Here are a small network's activations along a few directions, averaged over the inputs that share one value of a field.
Related values have similar rows: they may be neighbours, one step apart, or belong to one group.
(in the rows, 500 means zero)
Random noise pushes rows far along 9 fixed directions. That doesn't count. These rows show it; they differ only by the noise:
[282 447 630 516 622 483 498 506 393 479 563 425 504 424 453 366 626 301
 554 487 574 549 382 593 570]
[587 608 654 682 739 433 451 568 405 716 505 362 416 423 386 709 570 616
 414 326 748 507 447 381 540]
[503 323 390 224 329 482 534 525 587 393 617 442 708 311 442 529 462 610
 575 414 508 598 567 771 431]
[938 699 435 631 299 417 897 324 307 553 471 883 500 549 528 632 291 266
 459 589 218 649 427 321 436]
[490 421 445 447 504 363 583 499 480 501 464 595 528 760 622 419 289 516
 591 798 480 630 497 165 609]
[333 269 659 391 662 448 520 624 394 460 606 470 565 515 565 445 455 412
 455 699 688 474 297 467 750]
[630 447 558 420 514 425 683 485 411 575 597 507 598 372 404 684 420 517
 418 474 615 538 386 505 502]
[579 612 237 462 514 822 375 248 634 529 570 664 498 503 424 484 698 378
 645 391 463 649 595 449 400]
[460 480 400 396 432 396 609 452 580 516 533 441 616 475 405 506 459 637
 541 491 547 616 531 473 360]
[408 394 451 364 423 451 563 350 398 425 499 563 531 584 562 368 388 241
 784 625 347 695 591 422 517]
[421 506 535 660 535 550 319 788 558 355 522 503 483 404 624 380 681 577
 362 429 553 407 436 752 629]


Field FOP:
baraz: [385 595 571 620 494 326 392 548 502 597 331 206 442 455 418 458 584 602
 682 172 503 615 723 550 346]
suvi: [213 307 673 416 660 539 637 527 451 389 631 536 521 486 501 489 567 351
 252 681 721 247 210 459 598]
bubo: [519 565 630 559 635 494 631 442 496 694 528 528 473 607 437 548 412 626
 347 725 594 413 354 292 560]
neka: [689 433 547 375 313 433 452 517 524 568 532 363 543 292 405 788 379 790
 478 315 562 443 705 729 460]
fogip: [232 447 455 447 453 484 634 373 464 381 385 525 475 670 603 307 421 229
 574 743 302 431 482 385 453]
bapu: [596 666 410 611 434 477 521 529 508 468 392 574 409 643 641 431 431 476
 534 462 308 486 564 417 463]
balus: [641 637 569 749 483 398 462 550 496 586 449 563 404 644 480 412 431 615
 481 575 441 552 466 372 572]
varo: [653 542 572 503 446 506 591 410 485 545 543 452 503 373 442 681 475 500
 413 421 411 453 536 611 411]
pofat: [253 427 434 419 539 586 296 655 658 339 534 385 504 470 643 479 617 621
 476 523 557 318 519 631 491]
miz: [653 329 541 335 626 586 401 520 509 572 473 553 554 657 486 537 400 532
 459 685 621 518 337 325 753]
kot: [873 531 565 533 468 609 203 609 413 629 378 533 417 446 495 719 458 521
 549 288 466 449 666 590 636]
fefus: [562 518 449 405 298 402 729 522 546 440 528 545 595 536 505 311 409 569
 457 568 283 584 427 589 458]
vavir: [174 558 481 517 599 475 492 488 598 510 437 272 502 580 302 237 691 579
 420 549 575 413 434 559 350]
gopor: [930 481 512 455 574 599 390 523 429 658 571 642 484 503 523 769 387 528
 539 434 544 593 541 345 701]
Each value of FOP is a pair of two hidden parts, and every pair occurs once (2 first parts, 7 second parts).
- Changing only the second part turns miz into baraz. fogip has the same second part as miz; what does that change turn fogip into? => bapu
- Changing only the second part turns vavir into bubo. kot has the same second part as vavir; what does that change turn kot into? => neka

Field DIGOP:
rep: [860 759 525 777 440 556 415 568 473 593 489 484 353 337 397 691 571 704
 453 137 387 498 718 685 448]
sigu: [144 172 419 251 347 187 500 450 494 300 436 342 531 609 706 470 228 458
 839 674 515 519 739 243 361]
tez: [443 619 714 667 665 411 484 352 403 692 501 442 365 601 337 430 543 381
 605 468 533 657 539 364 523]
zifi: [549 491 448 528 265 643 408 587 461 205 352 628 459 413 671 477 536 328
 519 344 295 385 634 820 469]
tif: [299 397 402 435 395 378 604 605 538 286 502 481 506 505 723 476 373 602
 402 674 503 309 545 542 429]
kop: [411 441 471 451 440 519 418 569 486 396 579 517 518 422 611 323 542 378
 658 475 349 561 561 654 496]
dugo: [343 483 421 571 510 536 317 579 614 409 461 463 452 407 595 519 632 678
 358 447 621 310 619 557 460]
zifif: [613 605 646 695 523 402 394 842 429 499 396 388 433 430 581 486 510 619
 397 312 406 389 485 774 634]
mepez: [383 490 416 519 506 736 353 562 610 324 468 623 457 511 600 431 620 493
 323 592 557 246 410 590 446]
gef: [519 433 574 338 500 545 453 485 511 562 617 241 579 295 315 615 601 585
 464 382 550 500 470 759 471]
pazaf: [667 644 364 515 450 476 773 370 538 644 399 550 556 693 416 439 445 493
 472 529 426 639 403 260 342]
vora: [550 444 437 465 417 401 280 686 671 538 461 443 589 574 627 453 429 830
 690 504 493 713 748 488 632]
buzo: [328 442 548 268 490 415 689 212 491 608 581 329 659 325 116 589 484 495
 573 495 616 567 417 608 306]
nuri: [296 556 496 651 572 326 541 580 556 454 432 434 499 580 526 328 551 496
 546 464 495 601 460 411 461]
Each value of DIGOP is a pair of two hidden parts, and every pair occurs once (2 first parts, 7 second parts).
- Changing only the second part turns mepez into dugo. zifif has the same second part as mepez; what does that change turn zifif into? => tif
- Changing only the second part turns gef into kop. buzo has the same second part as gef; what does that change turn buzo into? => vora
- Changing only the second part turns rep into nuri. tez has the same second part as rep; what does that change turn tez into? => sigu
